These are the activations of a small network on made-up records, seen along a few directions, one row for each record.
Each row is followed by the record's values for the fields Barom, Liv, Kiluz, Dusit, Fet, Geba.
The largest differences between rows may come from other fields.
In the rows, 500 means zero.
Random noise pushes rows far along 21 fixed directions. That doesn't count. These rows show it; they differ only by the noise:
[495 497 415 451 400 451 729 481 671 348 654 533 586 521 492 643 405 643
 511 501 408 439 486 496 410 604 535 438 638 351 358 404 382 486 446 386
 569 458 441 497 587 359 623 375 532]
[710 449 452 552 436 448 313 520 356 594 408 494 596 275 586 381 588 577
 376 396 587 581 326 529 526 461 471 575 463 408 562 424 504 469 368 721
 519 416 563 501 329 452 425 564 481]
[577 384 467 419 556 557 534 543 707 542 562 721 584 453 514 633 637 502
 423 442 559 530 399 444 600 483 454 533 457 396 434 448 462 542 326 653
 489 504 405 568 473 403 545 409 393]
[448 573 402 634 564 595 507 398 393 519 397 561 537 498 519 433 403 471
 555 583 576 481 472 505 555 578 401 638 588 462 601 528 447 423 404 512
 582 557 397 365 505 437 385 426 534]
[482 551 375 419 580 375 611 668 454 490 597 441 458 349 508 426 401 540
 605 504 270 628 470 423 490 513 498 385 500 524 482 522 646 502 526 390
 353 462 547 447 535 592 671 507 517]
[461 498 396 515 552 471 524 457 446 533 519 551 403 521 485 389 507 410
 560 494 665 468 619 477 340 464 477 320 561 576 455 415 626 476 484 454
 465 488 444 504 503 474 466 343 454]
[473 427 530 341 469 449 396 548 440 616 599 532 518 380 406 457 502 399
 553 436 684 422 429 314 487 393 462 297 389 544 413 602 606 527 478 339
 375 362 549 429 493 485 515 445 477]
[377 472 424 546 568 642 535 339 483 666 515 689 417 505 553 497 496 454
 647 560 634 499 497 562 600 553 466 598 635 468 452 444 755 425 232 464
 491 439 284 383 566 549 372 357 461]
[483 478 492 391 310 426 556 538 509 342 410 327 597 397 586 675 346 748
 405 433 512 562 592 403 361 416 576 478 575 236 411 319 192 488 492 476
 557 489 535 477 483 326 579 681 578]
[468 446 479 537 456 551 629 386 519 459 503 499 600 544 518 512 471 482
 521 427 687 546 618 589 438 459 485 544 578 462 392 383 588 471 372 557
 517 383 365 550 570 369 498 385 452]
[443 616 486 629 449 622 507 285 513 524 506 528 663 608 405 423 373 457
 469 404 705 533 506 398 485 400 465 550 566 464 373 430 565 328 418 358
 553 408 348 580 468 525 313 467 457]
[603 181 468 410 448 533 511 384 549 511 660 597 387 487 392 502 755 477
 647 455 541 394 640 582 327 558 509 425 466 537 464 551 578 562 554 508
 484 518 561 514 478 500 552 321 489]
[480 460 458 566 684 504 523 366 440 494 635 657 605 503 496 699 543 271
 721 404 542 447 571 547 465 409 342 553 389 448 576 666 486 385 540 493
 354 619 364 317 608 335 565 322 331]
[365 580 577 451 453 418 552 476 585 454 514 377 572 634 450 473 443 500
 445 483 482 328 640 533 406 512 607 362 579 575 461 513 535 555 605 379
 504 434 623 618 520 467 504 481 556]
[460 405 470 329 458 548 556 420 693 614 559 562 264 521 524 734 705 482
 527 486 690 368 530 497 577 508 495 427 437 531 327 547 472 445 312 507
 489 489 534 429 480 377 559 368 428]
[576 486 533 462 453 424 541 407 393 477 559 455 450 538 400 450 442 568
 567 430 402 408 410 426 517 528 513 482 518 503 461 482 474 462 621 433
 454 472 485 516 332 478 411 507 546]
[554 467 479 536 490 511 566 322 406 565 489 507 415 535 604 555 549 449
 586 540 500 566 450 608 682 569 464 717 566 600 475 532 580 297 230 595
 493 455 418 403 625 503 464 416 603]
[505 547 611 503 424 465 422 448 445 530 406 481 400 550 553 488 510 671
 534 525 387 334 459 543 464 596 707 460 565 358 609 351 386 552 569 427
 425 621 558 403 333 522 351 609 509]
[497 368 576 426 340 513 514 430 618 514 560 486 639 579 473 554 542 444
 515 392 634 416 501 526 383 442 586 427 537 476 320 437 416 546 516 400
 489 467 506 596 468 540 388 498 491]
[588 626 503 619 442 584 536 464 560 535 649 698 255 566 485 514 639 622
 609 458 352 580 425 543 564 590 576 560 396 341 472 456 621 394 511 405
 426 513 349 374 397 592 530 413 352]
[470 374 505 377 436 312 488 561 510 573 466 612 597 501 556 403 668 414
 491 394 487 577 796 453 420 415 649 493 498 562 420 429 506 427 389 535
 375 591 560 554 449 625 484 474 584]
[578 458 612 485 283 347 439 731 405 484 400 593 542 542 597 381 533 478
 313 582 480 439 278 593 652 643 519 655 573 547 483 517 257 675 529 714
 739 385 438 571 394 491 380 518 743]
[640 501 401 699 582 624 461 149 407 493 482 416 395 495 512 443 540 563
 528 495 696 524 558 600 295 465 516 407 598 507 596 261 707 325 334 532
 461 487 481 521 591 427 464 412 359]

[481 429 449 539 581 450 426 467 407 525 491 491 264 475 516 535 566 507
 602 601 372 354 485 610 374 540 589 419 561 556 578 419 396 563 702 449
 531 714 519 481 345 654 442 645 429]
Barom=b3 Liv=m1 Kiluz=n1 Dusit=y2 Fet=f1 Geba=p3
[441 635 478 686 560 567 499 394 559 488 594 596 623 537 397 516 428 447
 487 446 493 457 359 497 492 434 514 542 497 422 465 431 441 461 623 347
 568 533 329 586 334 608 408 591 265]
Barom=b2 Liv=m1 Kiluz=n2 Dusit=y1 Fet=f3 Geba=p2
[540 524 608 503 556 450 343 544 278 551 400 560 383 527 547 445 494 483
 525 540 367 543 450 452 614 491 483 619 476 516 654 544 500 515 608 607
 460 563 435 449 455 561 383 603 614]
Barom=b2 Liv=m2 Kiluz=n1 Dusit=y1 Fet=f1 Geba=p3
[426 469 570 525 576 681 598 339 588 473 519 499 543 591 343 474 477 644
 602 487 375 399 621 571 573 618 514 631 514 418 600 559 694 576 579 486
 475 498 497 533 437 436 477 447 454]
Barom=b2 Liv=m3 Kiluz=n2 Dusit=y1 Fet=f3 Geba=p4
[626 375 505 430 476 505 556 472 457 446 629 570 372 531 384 401 486 552
 642 574 432 427 382 381 423 615 534 312 525 515 520 430 513 567 544 352
 407 524 476 436 533 545 487 373 554]
Barom=b2 Liv=m1 Kiluz=n1 Dusit=y2 Fet=f2 Geba=p2
[487 556 548 615 408 577 355 415 304 533 481 382 266 545 392 372 524 453
 545 559 522 513 497 510 528 499 469 595 404 652 535 680 533 413 687 378
 615 440 530 462 435 687 434 616 577]
Barom=b1 Liv=m2 Kiluz=n2 Dusit=y2 Fet=f1 Geba=p6
[365 771 539 550 660 579 374 589 667 530 450 584 406 623 527 598 483 502
 373 525 534 391 536 428 481 441 471 312 442 397 626 525 508 563 634 467
 480 587 521 507 492 409 494 490 347]
Barom=b1 Liv=m4 Kiluz=n1 Dusit=y2 Fet=f2 Geba=p4
[353 499 571 375 423 361 600 463 501 465 554 369 578 608 521 686 336 382
 533 484 503 365 478 501 535 433 499 472 601 601 308 559 368 462 559 360
 522 438 477 539 564 480 454 565 603]
Barom=b1 Liv=m1 Kiluz=n2 Dusit=y2 Fet=f3 Geba=p4
[626 539 435 467 465 422 639 540 601 394 677 466 378 523 287 536 579 516
 494 450 407 303 348 445 516 617 412 408 336 583 421 692 280 520 765 441
 587 524 603 520 248 338 632 382 422]
Barom=b1 Liv=m3 Kiluz=n2 Dusit=y1 Fet=f2 Geba=p1
[385 611 386 562 522 428 511 614 494 487 478 408 622 483 537 460 375 353
 444 610 452 465 451 572 520 552 397 530 592 667 480 695 440 490 547 461
 681 488 575 522 609 571 518 513 635]
Barom=b3 Liv=m1 Kiluz=n2 Dusit=y2 Fet=f1 Geba=p3
[619 362 597 496 517 563 494 368 325 403 432 361 629 459 408 421 424 579
 538 399 513 584 531 445 481 435 464 611 470 435 606 458 532 542 575 608
 425 434 487 558 466 385 463 592 522]
Barom=b1 Liv=m1 Kiluz=n1 Dusit=y2 Fet=f1 Geba=p5
[415 462 552 437 479 392 457 344 611 489 555 602 541 516 545 698 510 634
 398 557 441 318 557 442 455 469 720 405 639 400 502 262 379 406 317 371
 501 569 503 538 543 540 508 599 484]
Barom=b2 Liv=m2 Kiluz=n2 Dusit=y2 Fet=f2 Geba=p2
[384 604 356 517 639 478 464 564 439 599 493 478 532 389 487 420 411 424
 562 447 430 533 488 457 524 454 373 518 504 503 508 649 611 490 609 464
 493 502 517 475 365 572 440 546 466]
Barom=b1 Liv=m1 Kiluz=n1 Dusit=y2 Fet=f1 Geba=p5
[383 544 576 518 498 471 628 542 646 421 588 599 688 541 368 454 504 447
 304 595 499 479 471 472 712 546 561 622 476 642 460 544 509 533 350 481
 647 311 430 686 581 511 689 480 489]
Barom=b2 Liv=m1 Kiluz=n1 Dusit=y2 Fet=f3 Geba=p5
[651 447 382 454 538 406 671 592 447 420 469 490 609 412 619 496 416 499
 594 472 440 610 379 478 496 551 433 502 547 441 494 402 352 491 381 624
 379 592 456 395 548 356 527 399 530]
Barom=b2 Liv=m2 Kiluz=n2 Dusit=y1 Fet=f1 Geba=p2
[287 475 445 549 666 583 455 391 525 593 489 598 663 480 415 537 532 294
 561 386 679 434 707 515 463 347 386 588 437 489 517 638 539 498 574 494
 515 553 437 524 367 472 431 493 301]
Barom=b1 Liv=m1 Kiluz=n1 Dusit=y1 Fet=f4 Geba=p5
[512 595 484 608 453 576 502 442 532 525 517 464 502 552 506 560 492 431
 450 449 629 546 410 564 585 441 407 582 452 549 372 556 522 389 465 515
 595 412 429 534 504 499 464 487 438]
Barom=b3 Liv=m4 Kiluz=n2 Dusit=y2 Fet=f3 Geba=p3
[494 448 545 457 503 470 377 465 668 550 574 585 448 502 529 607 621 615
 370 545 425 269 400 576 446 555 633 349 594 429 551 383 496 621 504 495
 571 492 592 620 433 553 470 550 440]
Barom=b2 Liv=m4 Kiluz=n1 Dusit=y2 Fet=f4 Geba=p5
[595 628 485 479 317 635 441 766 600 504 402 447 246 410 595 519 638 684
 472 518 464 714 454 480 538 589 497 537 280 296 521 626 365 557 546 527
 514 535 645 279 453 477 639 546 505]
Barom=b1 Liv=m4 Kiluz=n1 Dusit=y2 Fet=f1 Geba=p1
[647 567 425 465 475 334 632 705 448 436 485 640 480 510 571 295 433 615
 491 480 402 576 477 424 433 630 506 379 606 395 496 303 532 567 470 618
 418 507 415 459 451 347 484 275 596]
Barom=b1 Liv=m2 Kiluz=n1 Dusit=y1 Fet=f2 Geba=p4
[513 454 311 531 554 490 596 540 347 424 515 451 432 356 405 418 403 431
 755 538 526 499 440 387 283 499 457 355 440 469 509 473 209 532 707 268
 426 739 472 295 344 537 510 531 367]
Barom=b2 Liv=m3 Kiluz=n1 Dusit=y2 Fet=f1 Geba=p2
[539 316 473 464 590 715 476 343 516 527 506 529 378 447 382 556 552 603
 610 528 393 589 498 400 533 502 474 639 492 422 563 511 499 505 545 478
 501 618 458 519 414 646 462 644 486]
Barom=b1 Liv=m4 Kiluz=n1 Dusit=y2 Fet=f2 Geba=p6
[391 626 276 646 510 558 470 369 611 618 543 602 776 459 436 410 449 425
 509 449 628 269 521 557 439 602 361 531 613 451 451 687 539 378 435 381
 678 534 584 420 404 433 327 275 489]
Barom=b3 Liv=m2 Kiluz=n2 Dusit=y1 Fet=f3 Geba=p3
[423 368 441 383 508 497 448 409 631 635 628 593 524 480 435 587 583 390
 495 451 619 308 467 494 450 476 441 421 585 553 345 600 563 539 499 445
 601 436 519 601 424 520 409 425 491]
Barom=b1 Liv=m3 Kiluz=n1 Dusit=y1 Fet=f2 Geba=p6
[596 547 530 476 318 531 653 640 690 423 589 421 430 719 479 432 555 526
 570 411 333 588 580 585 406 602 523 431 453 533 334 592 546 550 714 446
 466 521 592 559 531 605 498 363 614]
Barom=b3 Liv=m3 Kiluz=n2 Dusit=y1 Fet=f4 Geba=p3
[387 414 607 406 654 517 419 396 428 526 477 568 460 384 428 635 438 645
 373 525 542 482 529 357 662 362 527 571 523 418 567 347 658 532 389 592
 513 343 339 623 467 401 581 692 413]
Barom=b1 Liv=m1 Kiluz=n2 Dusit=y2 Fet=f3 Geba=p6
[480 429 434 591 420 695 363 306 540 597 504 436 696 393 515 590 500 528
 553 429 518 597 522 566 490 439 444 717 523 374 468 629 531 330 401 411
 588 521 567 444 548 679 398 635 532]
Barom=b3 Liv=m2 Kiluz=n1 Dusit=y2 Fet=f2 Geba=p3
[498 290 230 357 603 477 757 398 569 574 525 523 507 334 366 419 543 533
 696 537 411 380 459 372 622 647 511 514 521 615 424 476 345 397 268 404
 397 727 614 397 224 586 486 430 451]
Barom=b2 Liv=m2 Kiluz=n2 Dusit=y2 Fet=f2 Geba=p2
[487 555 452 613 545 617 507 317 400 525 457 409 450 451 495 447 375 528
 505 577 724 502 379 512 513 476 478 459 580 526 510 344 638 434 310 447
 516 368 402 472 572 457 447 496 404]
Barom=b2 Liv=m3 Kiluz=n2 Dusit=y2 Fet=f3 Geba=p2
[467 548 397 539 396 387 485 476 522 464 662 516 473 352 449 655 557 475
 419 467 574 455 456 487 466 411 488 498 398 489 358 561 326 356 505 371
 667 420 494 476 415 485 682 557 365]
Barom=b2 Liv=m1 Kiluz=n2 Dusit=y1 Fet=f3 Geba=p2
[712 502 616 508 480 431 453 455 521 384 519 467 538 547 471 566 527 561
 329 464 564 538 405 368 433 380 599 357 437 514 492 265 374 438 457 545
 427 523 491 646 564 413 568 576 436]
Barom=b3 Liv=m2 Kiluz=n1 Dusit=y2 Fet=f1 Geba=p3
[412 527 561 488 569 700 498 483 596 502 425 500 571 557 387 452 381 547
 467 615 547 506 482 340 594 520 500 501 513 506 545 505 551 560 440 396
 500 520 483 530 607 545 460 548 537]
Barom=b3 Liv=m3 Kiluz=n2 Dusit=y2 Fet=f1 Geba=p3
[420 434 344 358 695 379 576 628 500 543 525 529 529 380 498 512 430 372
 572 536 358 530 458 362 538 456 427 445 544 616 460 547 443 530 525 479
 438 624 504 535 459 614 525 556 516]
Barom=b2 Liv=m1 Kiluz=n2 Dusit=y1 Fet=f1 Geba=p2
[393 348 505 300 512 517 527 681 647 521 449 732 645 485 449 461 510 520
 413 518 478 565 623 273 598 494 484 566 531 423 449 502 444 630 422 568
 538 531 433 600 458 532 476 495 625]
Barom=b1 Liv=m1 Kiluz=n2 Dusit=y2 Fet=f1 Geba=p1
[360 681 552 482 447 442 377 651 580 589 467 665 617 602 534 497 501 384
 400 397 669 351 585 439 505 453 416 419 448 412 448 655 475 541 586 502
 543 475 497 439 422 334 376 342 514]
Barom=b3 Liv=m2 Kiluz=n1 Dusit=y2 Fet=f3 Geba=p4
[565 595 419 441 578 490 256 694 494 622 427 541 394 355 530 553 618 383
 488 429 634 573 494 247 468 317 385 305 192 474 553 671 341 398 555 467
 338 731 671 295 423 500 542 533 388]
Barom=b3 Liv=m1 Kiluz=n2 Dusit=y2 Fet=f3 Geba=p3
[479 453 445 450 722 404 406 685 432 568 588 716 313 390 735 699 576 348
 603 644 450 479 373 613 501 515 393 360 518 482 651 540 601 628 446 628
 410 523 390 313 774 429 645 368 442]
Barom=b2 Liv=m2 Kiluz=n1 Dusit=y2 Fet=f1 Geba=p5
[593 591 550 484 356 573 488 593 613 486 541 492 458 504 633 705 440 566
 455 540 618 503 225 515 538 535 466 403 486 357 400 479 406 528 389 466
 525 415 456 361 688 365 535 444 503]
Barom=b3 Liv=m3 Kiluz=n2 Dusit=y1 Fet=f2 Geba=p3

Which values does each new row have?
[404 495 417 455 445 472 611 607 544 609 292 492 413 549 626 296 591 542
 478 508 581 449 696 705 532 671 541 553 642 545 449 437 632 623 387 732
 564 472 570 521 331 423 362 345 591]
Barom=b1 Liv=m1 Kiluz=n2 Dusit=y2 Fet=f1 Geba=p1
[586 581 462 644 468 499 466 422 511 473 562 603 382 583 524 490 599 413
 414 514 509 804 554 410 463 354 563 561 457 612 399 358 505 222 379 438
 536 540 338 610 623 772 541 569 467]
Barom=b2 Liv=m3 Kiluz=n2 Dusit=y1 Fet=f1 Geba=p2
[380 575 367 513 343 252 566 523 394 562 569 557 642 464 469 317 399 402
 516 437 561 463 598 443 445 473 538 469 604 610 244 486 523 302 416 301
 572 438 450 478 387 617 411 414 605]
Barom=b3 Liv=m3 Kiluz=n1 Dusit=y2 Fet=f3 Geba=p3
[463 712 459 563 539 500 528 581 475 536 407 435 444 533 574 348 405 668
 525 440 336 520 611 600 499 605 493 504 582 385 570 497 766 539 596 578
 449 474 558 459 416 432 428 427 551]
Barom=b3 Liv=m2 Kiluz=n2 Dusit=y1 Fet=f3 Geba=p3
[279 591 603 354 497 302 305 652 544 660 475 303 468 464 630 623 524 452
 421 443 359 350 581 644 470 390 617 380 530 574 457 637 614 622 710 447
 478 438 751 598 434 645 487 760 543]
Barom=b1 Liv=m2 Kiluz=n1 Dusit=y2 Fet=f1 Geba=p3
[549 562 426 498 551 518 587 625 611 599 495 559 494 447 517 449 571 512
 594 484 458 382 334 577 598 655 515 451 420 468 500 536 480 587 468 512
 380 623 580 353 323 444 475 375 360]
Barom=b3 Liv=m2 Kiluz=n2 Dusit=y1 Fet=f3 Geba=p3
[225 602 464 512 458 571 627 408 697 671 570 452 403 478 485 664 461 574
 533 525 543 234 308 731 670 594 614 552 617 480 246 462 576 567 449 311
 650 380 429 520 224 576 420 624 272]
Barom=b3 Liv=m3 Kiluz=n1 Dusit=y2 Fet=f3 Geba=p3
[449 378 535 472 500 482 522 559 487 486 584 527 356 452 512 487 582 502
 583 633 423 514 545 614 449 553 627 442 506 570 529 448 627 613 494 430
 475 463 475 484 630 649 652 530 477]
Barom=b2 Liv=m3 Kiluz=n2 Dusit=y2 Fet=f1 Geba=p2
[571 415 489 551 491 365 426 250 423 492 642 497 735 471 557 627 467 514
 563 461 232 339 429 661 440 572 499 640 702 439 587 585 496 359 510 470
 553 520 581 497 582 536 408 510 649]
Barom=b1 Liv=m4 Kiluz=n2 Dusit=y1 Fet=f2 Geba=p1
[662 591 377 742 512 524 297 527 383 461 551 547 490 364 399 340 540 566
 405 409 531 542 457 492 324 419 394 430 364 397 615 491 524 458 724 532
 604 498 516 530 300 513 518 518 328]
Barom=b3 Liv=m2 Kiluz=n2 Dusit=y2 Fet=f2 Geba=p3
[696 436 547 436 366 432 478 618 417 445 544 449 405 462 561 456 514 649
 481 510 332 551 404 560 520 626 465 513 524 466 531 559 586 575 550 634
 533 362 575 476 587 439 567 441 719]
Barom=b3 Liv=m2 Kiluz=n2 Dusit=y1 Fet=f2 Geba=p3
[429 657 414 473 588 234 596 645 561 476 599 437 627 463 586 583 432 460
 446 411 152 509 471 555 587 461 496 515 517 552 456 589 474 427 589 509
 460 501 585 590 433 582 610 582 500]
Barom=b2 Liv=m2 Kiluz=n2 Dusit=y2 Fet=f2 Geba=p2
[489 333 396 354 518 403 489 659 561 523 477 666 597 324 600 552 545 580
 360 516 501 494 511 497 553 533 414 557 608 387 483 468 494 637 342 765
 643 404 468 562 489 348 556 433 599]
Barom=b2 Liv=m3 Kiluz=n2 Dusit=y2 Fet=f1 Geba=p2
[551 420 661 489 447 577 555 496 383 439 418 460 605 650 449 490 347 473
 494 444 517 503 360 521 682 513 344 739 542 500 452 571 439 631 662 697
 610 382 315 620 431 392 299 533 652]
Barom=b3 Liv=m4 Kiluz=n2 Dusit=y1 Fet=f4 Geba=p3
[380 169 538 340 325 597 602 396 671 517 495 598 613 536 454 608 538 649
 562 443 439 435 628 518 520 528 637 697 642 320 317 352 316 598 465 465
 601 567 410 610 287 668 313 641 569]
Barom=b2 Liv=m2 Kiluz=n2 Dusit=y2 Fet=f2 Geba=p2
[416 692 569 646 317 581 202 401 358 591 497 553 197 483 532 477 547 572
 385 550 807 518 550 482 395 392 541 421 461 394 487 452 672 388 470 347
 669 262 407 398 553 531 473 544 453]
Barom=b2 Liv=m3 Kiluz=n1 Dusit=y2 Fet=f1 Geba=p5
[545 515 585 553 458 611 494 442 551 578 370 477 537 649 569 458 583 513
 530 405 485 528 559 664 557 557 530 664 521 448 509 511 565 526 512 652
 458 568 522 519 411 510 300 475 533]
Barom=b3 Liv=m4 Kiluz=n1 Dusit=y2 Fet=f2 Geba=p3
[466 478 480 590 546 581 529 398 526 478 578 620 397 479 347 481 573 564
 557 559 489 470 568 480 438 523 603 514 455 473 513 409 514 487 543 360
 530 592 403 497 406 580 579 537 328]
Barom=b3 Liv=m3 Kiluz=n1 Dusit=y1 Fet=f1 Geba=p3
[469 498 416 617 479 759 552 432 523 554 496 494 501 483 318 347 458 547
 621 507 596 378 394 560 589 648 374 596 442 464 498 652 560 572 578 429
 604 472 493 407 288 489 380 407 407]
Barom=b3 Liv=m2 Kiluz=n2 Dusit=y2 Fet=f2 Geba=p3
